These are the activations of a small neural network, seen along a few directions. Each row is one input.
Each table varies a few parts of the input and shows all the possible inputs, shuffled.
Descriptions start from the smaller parts, as in this example, which fits no table here: one of 3 separate values, together with either a single point or one of 9 places along a line or (one of 5 places around a ring, together with one of 6 places along a line).
Shared parts are said once, and a part with two or three values counts as separate values.

Other details of the inputs shift rows strongly along two fixed directions, in all tables alike. That doesn't count.

A family of inputs:
r1: [ 12  -7  -2  17 -14 -36   1   8 -17  17  -4 -17]
r2: [ 18  -5  -9  12 -12 -13   1 -13  10 -22   0 -10]
r3: [  5  -9 -10  10  -1  -2  -2 -10   6 -21   6   1]
r4: [-2 -8 -5  5 -2 -1  5 -1  2 -5 -9 -1]
r5: [ 20   1 -11  17  -9 -15   3 -10  15 -30   0  -9]
r6: [  1  -1  -8   8  -5  -8   4  -7   6 -11  12   9]
r7: [ -1  -2  -3   9   0 -13   0   3 -13  19  -6   1]
r8: [ -2   0  10  -1   9 -12 -12   6  -1  13 -13  -5]
r9: [  5   8   6   0   0 -17 -12   9   9  -5  -7  -9]
r10: [ 18   3  -8  19  -8 -34   6   4   0  -6   8 -15]
r11: [-23   5  14 -35   8  57   7  -4 -19  23 -12  19]
r12: [  9  -2   1   6   9  -6 -12  -5  30 -28  13  11]
r13: [  7  -3   5  15   0 -32   3  30 -35  41  -3 -32]
r14: [  4  -2  -9   6  -9  -8   2 -11   7 -17  14   9]
r15: [-13  20   7 -33   5  37  -9  -9  29 -28   4  28]
r16: [-19   9   8 -33  16  43 -10  -8  24 -19  12  27]
r17: [-18  13  -9 -28   8  50   7 -20  20 -17  10  44]
r18: [-10   5  15 -13   9  19   7  16 -32  38 -21 -12]
r19: [  1  -4 -10   1  -4  14   2 -18  17 -30   1  15]
r20: [ 13  -3 -10   3  -4   5  -2 -16  11 -27  12  -3]
r21: [ -3  -1   9  -4   3 -11  -9   6   8   2  -8  -4]
r22: [  9   8   4   5   1 -25 -12   4  12 -15   1 -13]
r23: [  3  -4  -5   7 -11 -15   2   0  -5   3   0   2]
r24: [-37   5  12 -36   9  42  13  21 -21  44 -11  16]
r25: [ 11  -2 -15  11  -8  -9  -4 -14  12 -25  20  10]
r26: [ -2 -12  14   4  -2 -15   6  21 -40  42 -17 -33]
r27: [-37   3  10 -36  16  45  10  23 -26  45  -1  13]
r28: [  1  -5  -6   0  -6  12   2 -19  12 -29   8  10]
r29: [-8  0  9 11 -9  1 -3  9 -4 18 -7 -8]
r30: [  3  10  -6  10  -7  18  -6 -22  30 -27  11  18]
r31: [-32  16  27 -43  20  43 -10  27 -21  36  -8   4]
r32: [-10  -9  -2  -3   8   9   3   9 -10  13  -4  -8]
r33: [  3  -2   8   6   7 -13  -7   2  20 -13   3   4]
r34: [ 18  -4  -5  19 -15 -38   2   7 -11  11  -2 -21]
r35: [ -6   9  18  -9  11  -6 -12  17 -12  26 -19 -10]
r36: [  5   2  -8  -2  -6   4   0 -10   4 -11  18   9]
r37: [  0   1 -14   5  -1  -8   7  -7  16 -16  13   7]
r38: [  6 -10   9  10   2 -18   2  24 -37  36 -11 -34]
r39: [-20   4  -3 -25  11  53   6 -16  10 -10  -4  31]
r40: [-4 -1 -5  0 -6 -2  3  0 -2  1  1 11]
r41: [ 20  11  -5  16   1 -31 -18  -8  23 -24  -2  -8]
r42: [  7  -7  -1   7  -8  -7   3  -7  -4  -8   1 -10]
r43: [  7  -3  -1   4   9  -7 -13  -7  29 -27  12   9]
r44: [ 25  -2  -9  24  -5 -27   0  -9   0 -10  -6 -19]
r45: [  4  10   4  -4   2  -9 -11  -4  21 -25   6   1]
r46: [ -1  -8   1  17   3 -35   4  24 -31  50 -19 -24]
r47: [  1  -1 -13   7  -3  -8   5  -8  14 -17  13  10]
r48: [-44  -4  21 -41  17  54  14  23 -33  49 -16   4]
r49: [ 25   4 -17  18 -11 -24  -1 -19  15 -21   9  -1]
r50: [ 23   0 -11  22  -7 -34   1   2  -1  -6  13 -17]
r51: [  1 -14  18  14   5 -40  -8  30 -18  38 -23 -26]
r52: [  2   0 -17   3   0   4   1 -12  19 -25  20  17]
r53: [  1  11   1  -3   3   2   6   5 -11  16  -3   1]
r54: [ 3  7  0  0 -5 -6  8 10 -7 10 -1 -3]
r55: [  9   2  -5   3  -9 -12   5  -3   0  -4  12  -4]
r56: [  2   0   3   1   3 -16 -11  -5  21 -20   5  -1]
r57: [ -3  -8  20   7  12 -24  -8  26 -20  43 -26 -16]
r58: [ 15  -6 -17  24  -5 -28  -3  -7   8 -19  15  -1]
r59: [ 12  -7  -7   6  -5   2  -2 -14   5 -21  10  -2]
r60: [-11   0  15 -17   1  18  10  19 -32  37 -19 -13]
r61: [-15   6  -2 -28   5  58   3 -27  12 -20   2  37]
r62: [  4   7   3  -1  10   7 -10 -12  32 -23   2  21]
r63: [ 12 -11 -11  16  -6 -11  -6 -12   5 -23   6  -5]
r64: [ 12   2  -8   0  -3  10   1 -21  10 -20   0   3]
r65: [ -1   2  -1  17 -10  -2  -4  -8  17 -14  12  -1]
r66: [  1  10   1  -7   1   6   6   2 -11  17  -2   3]
r67: [  9   1  -1   6  -3  -5   7  -2   1 -14   1 -11]
r68: [ -1  -1  -2   3  -3  -3   0  -1 -13  16  -4   6]
r69: [ 16 -15   0  22 -12 -34   0   5 -18  11 -14 -27]
r70: [ 13   6  -9   6  -8 -13   7  -6   9 -17  16   0]
r71: [  4  -1   7   7  -7 -24   8  25 -31  39 -12 -22]
r72: [-16   9  12 -27  11  41  -2  -6  30 -18   3  35]
r73: [-6 -4 -4  3 -3 -8  6 10 -8 16 -6  2]
r74: [-45  -5  23 -41  16  56  13  22 -37  49 -17   8]
r75: [-14   1  -1 -23  -2  46   4 -17   9 -19   1  26]
r76: [  9   0  -1   4  -4  -3   6  -4   0 -10   2 -11]
r77: [ 12 -11 -11  23  -7 -22   1 -11   8 -25   3  -8]
r78: [  1 -11   9  11  -8 -34   4  24 -40  46  -8 -27]
r79: [ 13   4 -11   6   1   6   0 -13  15 -33  14   0]
r80: [  9 -13  -7  26   1 -34   1   5 -12  16 -20 -25]
r81: [ 14 -14  -6  30  -3 -36  -3  -1 -12   6 -16 -19]
r82: [ -3   3  -2  12  -5  11  -7  -7  15 -11  15   4]
r83: [-17 -10   6  -7   6   9   9  18 -21  32 -21 -10]
r84: [ 16   6  -3  10   2 -23 -19  -5  24 -33  11  -6]
r85: [-20   8  12 -31  13  41  -3  -7  27 -19   9  32]
r86: [-18  11   8 -31   3  43   7  -4 -14  23  -1  24]
r87: [ -8 -11  -1   0   7   6   1   8 -13  11  -4  -5]
r88: [ -7  13  -5 -28   0  43   4 -13  12 -17  23  26]
Each input here is: one of 4 places along a line, together with either a single point or one of 5 places along a line or (one of 2 separate values, together with one of 8 places along a line).
Changing only the place on the line of 4 turns r30 into r82. The same change can be made to r81. Which row results? -> r3
Changing only the place on the line of 4 turns r85 into r43. The same change can be made to r10. Which row results? -> r13
Which other rows does r86 become when the choice among 2 separate values takes its other values? List them by row number. -> r11
A walk changes only the place on the line of 4. It starts at r38 and steps to r76. List the rest of the walk in order. -> r60, r44
Which other rows does r45 become when the place on the line of 5 takes its other values? List them by row number. -> r22, r33, r56, r85
Which other rows does r18 become when the choice among 2 separate values takes its other values? List them by row number. -> r53

A family of inputs:
r89: [ -2  15  -9 -17  -3  29  13 -13  10 -25  10  14]
r90: [ 11   2  -8  19   5 -25  -9  -6  11  -7  -4  -3]
r91: [ 19   3 -15   3  -4  -8   7  -9   5 -22   9  -6]
r92: [ 22  -6  -8  24 -14 -22  -2 -10  -6 -10  10 -18]
r93: [-13  -4  16 -14   7  21  -1  13 -10  14 -13   0]
r94: [ 14  -3  -7  22 -16 -12  -1  -8  -4  -9   6 -13]
r95: [  8   0   2  20   4 -27  -4   7   2   9  -7 -10]
r96: [-14  13   6 -25  18  40  -3  -3  12  -7   9  20]
r97: [  4 -15 -12  20 -10 -20  14   3 -15  14   3  -6]
r98: [-22   2   9 -26   8  45   1  -5   8  -8  -5  17]
r99: [ 16 -12  -5  20   1 -31  -8  -5   7 -20  -3 -21]
r100: [-19  10   9 -32  11  36  -5   4   8   2  11  17]
r101: [  1  -9   4  11   0 -18  -1  -1   1   1 -13 -13]
r102: [ 15   2  -3  16  -5 -31  -8  -1  19 -10   7  -5]
r103: [ 12  -5  -1  12  -2 -11  -3 -13  21 -24  -3   3]
r104: [-16  10  13 -19   7   8  -6  11  -7  19  -3  11]
r105: [ 15 -11  -1  17   2 -25  -7   1   4 -12  -3 -18]
r106: [  4  13  -7  -4  -3   4  -8 -17  41 -49  22  22]
r107: [ -6  -8  11  -2   6   0  -5  12 -16  21 -22  -5]
r108: [-16   8  20 -20   4  11  -2  15  -6  22  -2  10]
r109: [  1 -13 -11  10  -3 -10  11   4 -17  11   9  -8]
r110: [-15   5  10 -16   8  11  -6  11  -5  23  -5   8]
r111: [  3  -5   2   9  -9  -2   1   2 -29  26 -10 -10]
r112: [-10   2  12  -1  10   0  -3  21 -14  28 -11 -10]
r113: [ 14  -6  -2  22 -16 -19   3  -6 -12   8   0 -15]
r114: [  3  -1 -27   5 -11  15  11 -24  25 -42  25  23]
r115: [ 16  13 -20  -4 -10  11  11 -29  31 -47  15  20]
r116: [-19  14   8 -28   6  37  -4   3  15  -3   9  19]
r117: [ -4 -12 -11   8  -4  -8  11   7 -27  28  -4  -2]
r118: [-15  -9  12  -7   8   4  -1  12 -22  30 -26  -9]
r119: [  8   1  -6   2  -4 -14   9   7 -22  22 -12 -13]
r120: [-14   5  18 -23   9  12  -6  17  -9  16   3   3]
What is each input in this table made of? -> one of 4 places along a line, together with either one of 3 separate values or one of 5 places along a line
Changing only the place on the line of 4 turns r95 into r96. The same change can be made to r113. Which row results? -> r92

A family of inputs:
r121: [-20   5 -16 -28   0  47  13 -14  10 -12  14  35]
r122: [ 20  -2  -7   4  -3   2   4 -19  -3 -15  -3  -5]
r123: [ 30   9 -24  20 -11 -20   6 -21  24 -35  26   5]
r124: [-13 -17  14   6  10  -2  -9  12 -32  44 -23 -16]
r125: [ 11  -7  13  14  -2 -44  -7  27 -14  20 -17 -42]
r126: [ -5  -1   1  -5  -5  -7   9  23 -42  45  -6 -19]
r127: [-29  -8  25 -26  15  18   3  30 -22  43 -25  -9]
r128: [ -4   8  18  -3  12 -13  -4  36 -26  48 -11 -13]
r129: [  8 -14 -16  17 -11 -13   8  -4  -2 -10   0  -8]
r130: [-12  -3  20  -3   1 -10  -6  27 -38  42  -2 -23]
r131: [ 20  10  -6   0   4   9 -13 -26  34 -50   3  14]
r132: [  8 -11  -4  22   2 -39  -7   3  10 -17   3  -6]
r133: [ 25  -2 -15  17 -11 -36   6  -6   0  -9  16 -14]
r134: [ 13  11  -4   2   2 -27  -7   2  16 -12   4  -9]
r135: [-12  11   1 -35   2  46  13 -11   1 -14  17  23]
r136: [-15   1  24 -18  10  27  -9  14 -36  44 -19 -10]
r137: [-13  18  -5 -25   1  42  11   2 -10  14   7  19]
r138: [-16  17   3 -33   2  46  -6 -10  14 -11  26  29]
r139: [-16  15  12 -34  10  31  -4  11  -1   8   7  19]
r140: [-19   1  17 -19   0  33  15  22 -43  47 -17 -16]
r141: [ 13 -12  -9  32  -1 -45  11  15 -23  32  -5 -21]
r142: [-23  11   2 -33  15  33   1  -3  20  -7   5  30]
r143: [ 11 -10  10  22 -10 -36 -11  20 -19  20  -2 -35]
r144: [  1  -9   4   8   5  -2  -7  -3  19 -17  -3   1]
r145: [-1  1 -8 13  2 -5 -8 -5 11  1 14 11]
r146: [ 15   0 -14   4  -7   8   2 -19  -6 -15  -8  -6]
r147: [  1 -17   3  29  -3 -44 -10  16 -20  20  -1 -24]
r148: [-13  23   4 -24   6  45  -4  -7  12  -5  22  29]
r149: [ -3   9  -6   5  13 -12  -3   1  18  -2  -3   9]
r150: [-30  -5  17 -19   9  17  -3  26 -29  53  -3   3]
r151: [-20  11   2 -22 -15  40  14  -9  -9  15  -9  27]
r152: [ -9   9  -7 -29  -8  53  11 -14   7 -23  12  21]
r153: [ 22   7 -10   8  -4 -21  -9 -15  36 -55  19   5]
r154: [ 19 -10   9  38 -11 -48 -12  14 -16  16  -4 -45]
r155: [ 30   1 -16  25 -14 -17   6 -27  24 -48  17  -8]
r156: [ 15  -2 -13  21   0 -18  -7 -25  47 -56   6   2]
r157: [-14   2 -10 -21   5  59   8 -27   4 -17  -5  32]
r158: [ 14 -11  -1  34   5 -58  -9  25  -9  26  -9 -21]
r159: [ 23   1  -6  14  -7 -23 -11 -12  33 -48  14  -4]
r160: [-10  19   9 -26  -3  35  -3 -16  27 -18  -1  43]
r161: [ 18  -4 -15  21   6 -18 -12 -25  34 -45  -8   4]
r162: [-25  -4   4 -26   4  36  17   0 -11   8   7  20]
r163: [-24   7  30 -25  12  24   2  30 -27  44 -23 -18]
r164: [-16  10   0 -30  -2  42  12   2 -18   4   6  13]
r165: [-29  11  30 -28   3  15   1  24 -24  57 -32   6]
r166: [ 22  -9  12  30  -3 -51 -10  23 -14  14 -14 -41]
r167: [ 24  -5   6  24   4 -52 -14  12 -16  15 -29 -42]
r168: [-28 -12  19 -17   7  30  17  20 -40  53 -19  -8]
r169: [ 12  -8  -6  18   5 -40  -8   8  12  -3   1  -4]
r170: [ 10  -1 -16  13   1 -26  -6 -19  40 -52  12   7]
r171: [ 23 -11   1  35 -24 -61   7   7 -25  33 -17 -27]
r172: [-12  -1  -3 -24   9  54  10 -26   7 -15  -1  32]
r173: [ 11 -15  -2  35  -6 -29  -9  -3   7  -8   3 -18]
r174: [ 18  -7 -27  16  -9 -19   7 -25  26 -38  23  12]
r175: [-30 -12  27 -23  13  20   1  34 -27  46 -20  -4]
r176: [  9 -18  -7  36  -9 -34   8   9 -25  19 -16 -32]
r177: [ 10  -3 -24  24  -5 -20   9  -4   0  -1   6   1]
r178: [ 12  -5 -10  10   8   1 -12 -27  35 -46   0  19]
r179: [-20  16  14 -36  12  30   1   6   0  -1   0   8]
r180: [ 17  -4  -6   8 -12 -13   9  -4  -1 -13   9 -13]
r181: [ 16  18  -6  11   6 -26  -6   1  18 -10   2  -6]
r182: [ 11  -7 -28  18 -11 -16   8 -21  17 -40  13   4]
r183: [  7  12  -4   7 -18   5 -11 -29  35 -31  14  28]
r184: [-21  -2   4 -20   3  45  -4 -12  18 -17  15  27]
r185: [-16  -5  -3 -27   0  49  13 -15  13 -16  11  28]
Changing only one part turns r138 into r134. The same change can be made to r130. Which row results? -> r179
Changing only one part turns r184 into r129. The same change can be made to r173. Which row results? -> r176
What is each input in this table made of? -> one of 5 places along a line, together with either a single point or (one of 2 separate values, together with one of 6 places along a line)
A walk changes only the place on the line of 6. It starts at r146 and steps to r140. List the rest of the walk in order. -> r152, r164, r126, r137
Which other rows does r148 become when the place on the line of 5 takes its other values? List them by row number. -> r123, r128, r137, r181
A walk changes only the place on the line of 6. It starts at r131 and steps to r166. List the rest of the walk in order. -> r159, r153, r139, r128
Which other rows does r149 become when the choice among 2 separate values takes its other values? List them by row number. -> r181
